[[-20.45 -11.79 -10.34 -19.08 -12.84 -23.97 -17.95  -8.42   2.35  -7.39
  -18.45]
 [-12.40 -12.38 -19.91 -13.33  -6.91  -3.81 -18.45 -19.55 -19.67 -13.49
   14.09]]
The first entry in reading order -> -20.45
The 3rd smallest entry is -19.91
The entry just left of -6.91 -> -13.33
The entry just right of -19.67: -13.49
Give the maximum.
14.09
The fifth entry in reading order is -12.84
The entry just left of -19.91: -12.38
Give the entry just right of the smallest entry.
-17.95

[29.9, -49.3, 69.5, -11.0, -36.2, -18.0, 15.8, -8.8, 15.7]
Give the 3rd largest entry.
15.8
Give the last entry.
15.7
Give the 3rd entry from the left.
69.5
The first entry -> 29.9

Questions about the matrix below.
1) The bottom-right entry?
2) The first entry in reading order?
3) The entry just right of 644?
4) The largest entry in the last column?
5) The entry just left of 515?
6) The first entry on the diagonal from the top-right corner?
7) The smallest entry?
8) The entry directly above 757?
[[721 368 614 361 286 518 404 365 571 505 236 668]
 [523 583 428 644 731 591 558 488 439 603 691 456]
 [486 395 679 568 586 290 597 362 773 464 481 681]
 [521 579 623 403 875 766 765 389 429 636 435 420]
 [200 319 325 757 419 290 541 350 515 230 674 512]]
1) 512
2) 721
3) 731
4) 681
5) 350
6) 668
7) 200
8) 403

[[622 684 587 240 512]
 [183 413 444 497 365]
 [382 358 587 368 470]
 [183  87 604 518 428]
 [781 576 497 368 564]
 [462 304 390 582 470]
 [622 413 444 497 522]
 [662 847 336 368 460]
 [622 847 390 325 460]
 [263  32 551 582 449]]
Rows and columns are numbered from 1.
Which number is the entry in the bottom-left corner?
Answer: 263
The entry at row 2, column 1 -> 183
The entry in row 3 and column 3: 587
Which number is the entry directly above 358?
Answer: 413
Which number is the entry in the top-right corner?
Answer: 512
Which number is the entry at row 1, column 3?
Answer: 587
The entry directly below 604 -> 497
Which number is the entry at row 1, column 2?
Answer: 684
Which number is the entry in the bottom-right corner?
Answer: 449
The entry just right of the smallest entry is 551
Which number is the entry in row 3 and column 1?
Answer: 382
The entry directly above the smallest entry -> 847
Which number is the entry just left of 428?
Answer: 518
The entry in the top-left corner: 622
Which number is the entry directly below 358?
Answer: 87

B =
[[-28.9 -12.7  11.3 -28.2  31.4 -26.8  -7.2 -25.7 -25.9 -12.9  71.7  27.1
  -40.7   4.6 -21.2 -28.5]
 [-24.0  -5.7  51.8 -11.4  42.1 -30.3 -15.4 -31.4 -28.0 -12.2  28.2   3.7
    4.1  13.3 -31.5 -35.9]
 [  0.0  -0.2  -0.4   6.5 -23.1 -24.5  13.5  -2.9  -5.6  -1.5  21.9 -22.6
  -16.8   6.5   8.9  11.7]
 [  4.6   2.8  -0.8   4.3  -2.9   5.8   0.3   4.2   4.2   2.2 -14.4  -3.0
   10.4  -0.5   2.5   3.8]
 [  2.1   2.2 -10.6  -9.4 -25.4   1.2  22.0  13.6  -5.9   6.3 -48.8  12.1
   70.5  -4.0  47.2  34.9]
 [  6.9   6.8  17.0  12.0   0.6   3.3  -2.1   2.0   2.8   2.8 -34.6 -14.1
   32.8   4.0  -0.9   1.9]]
Find the entry just right of -10.6.
A: -9.4
Find the entry just left of 5.8.
A: -2.9
The entry just left of the largest entry is -12.9
Find the entry just left of 22.0.
A: 1.2
Find the entry just right of 70.5.
A: -4.0
Find the entry just right of 0.3.
A: 4.2
The minimum -> -48.8
Find the entry just left of 13.6.
A: 22.0
The entry just right of the smallest entry: 12.1
Find the entry just left of -28.0.
A: -31.4

array([[  0.0,   0.0,   0.0,   0.0,   0.0,   0.0,   0.0,   0.0,   0.0,
          0.0],
       [  2.3,  16.8,  -9.5, -18.8,  -9.1,  51.4,  15.7,   4.9, -40.8,
        -54.6],
       [-11.9, -15.0, -17.3,  26.7,   9.7,  -9.0,  27.9, -15.0,  12.0,
         -5.7],
       [ 50.6,   6.3,  23.8,  45.4,  -9.1, -19.7, -26.8,  13.4,  -9.2,
          2.3],
       [ -9.1,   4.2, -16.1,  12.9,  -9.9,  -8.2,  10.3,   0.3,   2.5,
          4.9],
       [-12.5, -19.1, -16.5,  24.4,  15.9, -10.3,  28.0, -16.0,  14.5,
         -3.0],
       [ 28.5, -21.6,  60.8, -19.9,  29.1,  20.6, -24.6, -17.8,   4.5,
        -26.2],
       [ 26.3, -39.4,  -3.1,   5.9,  70.0, -10.4,   3.4,   6.4,   0.9,
         13.2],
       [  0.0,   0.0,   0.0,   0.0,   0.0,   0.0,   0.0,   0.0,   0.0,
          0.0],
       [  5.6,  13.8, -10.2,   0.0, -11.3,  -9.2, -11.3,  18.5,  -8.2,
         18.2],
       [ -4.1,   1.0,  -4.7,  -1.8,  -0.9,   6.8,   6.5,  -1.6,  -3.7,
         -8.0],
       [-15.3,   8.4, -29.8,  21.0, -17.0, -15.0,  16.5,   3.3,   3.0,
         11.4]])
Give the entry just right of 23.8.
A: 45.4
The entry just right of -9.0 is 27.9
The entry just left of the smallest entry: -40.8
The entry just right of -15.3 -> 8.4
The maximum is 70.0
The minimum is -54.6
Give the entry just right of -17.8.
A: 4.5
The entry just left of -10.3: 15.9
Give the entry just left of the largest entry.
A: 5.9
Give the entry just left of 14.5.
A: -16.0
Give the entry just right of -4.7.
A: -1.8

M = [151  99 153 108  44 188  20  51  41  83  42  65 193  98 142]
The entry just right of the centre entry -> 41
Which number is the entry just left of 188?
A: 44
Which number is the entry just left of 51?
A: 20

Questions about the row below.
1) Report the entry just left of the largest entry.
2) Report the 1st entry from the right.
3) Report the entry just left of -51.7.
4) Report the fifth-last entry.
5) Report the largest entry.
6) Report the entry just left of 33.4.
[-11.0  33.4   9.9   9.6  -6.1 -22.8 -12.9  58.2 -32.0 -51.7]
1) -12.9
2) -51.7
3) -32.0
4) -22.8
5) 58.2
6) -11.0

X =
[[363 551 549 563 603 562 499 579 531 576 524 542 614]
 [621 594 712 627 678 455 446 678 476 656 377 194 686]
 [ 82 498 372 492 377 637 632 399 632 394 734 901 332]
 [474 564 619 418 529 473 728 529 560 599 528 492 576]
 [291 520 504 437 434 550 690 455 604 485 634 697 425]
 [289 541 503 660 660 617 375 615 510 584 517 562 664]
 [257 546 482 731 630 645 289 620 515 534 522 539 619]]
Rows and columns are numbered from 1.
The entry directly below 485?
Answer: 584
The entry directly below 503 -> 482
The entry directly below the largest entry?
Answer: 492
The largest entry?
Answer: 901
The entry at row 1, column 3?
Answer: 549
The entry in row 2 and column 1 -> 621
The entry in the bottom-right corner?
Answer: 619
The top-left entry?
Answer: 363
The entry just left of 564?
Answer: 474
The entry at row 3, column 1 is 82
The entry at row 1, column 2?
Answer: 551
The entry directly above 504?
Answer: 619
The entry just left of 686?
Answer: 194
The top-right entry -> 614
The entry at row 3, column 2: 498
The entry directly below 656 is 394
The median entry -> 542
The entry directly above 517?
Answer: 634
The entry directly below 499?
Answer: 446
The entry just left of 560?
Answer: 529
The entry in the bottom-left corner: 257
The entry at row 2, column 3?
Answer: 712
The entry directly below the centre entry: 690
The entry directly below 550?
Answer: 617
The entry just right of the largest entry?
Answer: 332
The entry just right of 476?
Answer: 656
The entry just left of 522?
Answer: 534

A =
array([[4291, 5305, 4581, 3768, 3939, 5429, 7345, 5535],
       [9504, 9096, 6473, 8954, 2468, 5522, 1830, 3010],
       [4423, 4994, 3949, 2656, 3794, 3140, 9621, 8505],
       [4685, 4751, 5929, 4715, 6276, 5337, 5812, 4961],
       [7724, 7891, 4369, 6739, 3675, 3512, 4016, 5329],
       [5215, 5215, 5215, 5215, 5215, 5214, 5215, 5216],
       [7045, 6755, 5194, 6433, 3914, 4462, 4419, 5406]])
Indices start at 1.
The entry in the top-right corner: 5535
What is the entry just right of the smallest entry? 3010
The entry at row 1, column 3: 4581
What is the bottom-left entry? 7045
What is the entry at row 1, column 1? 4291
What is the entry just right of 4685? 4751
The entry in the bottom-right corner is 5406
What is the entry just right of 5214? 5215
The entry at row 3, column 1 is 4423
What is the entry directly below 9096? 4994
What is the entry just right of 4751? 5929
What is the entry just right of 6276? 5337
The entry directly above 8954: 3768
What is the entry directly below 4715? 6739
The entry at row 1, column 2: 5305
What is the entry at row 2, column 3? 6473
The entry just left of 3140 is 3794
What is the bottom entry of the column that holds the smallest entry? 4419
The entry directly below 2656: 4715
What is the entry directly above the largest entry? 1830
What is the entry directly above 7724? 4685
The entry directly below 3768 -> 8954
The entry in row 2 and column 2 -> 9096
The top entry of the column that holds the smallest entry -> 7345
What is the entry directly below 3512? 5214
What is the entry just left of the smallest entry? 5522
What is the entry just left of 5522? 2468
The entry in row 2 and column 1 -> 9504
The entry just right of 4994 is 3949
The entry just left of 3914 is 6433
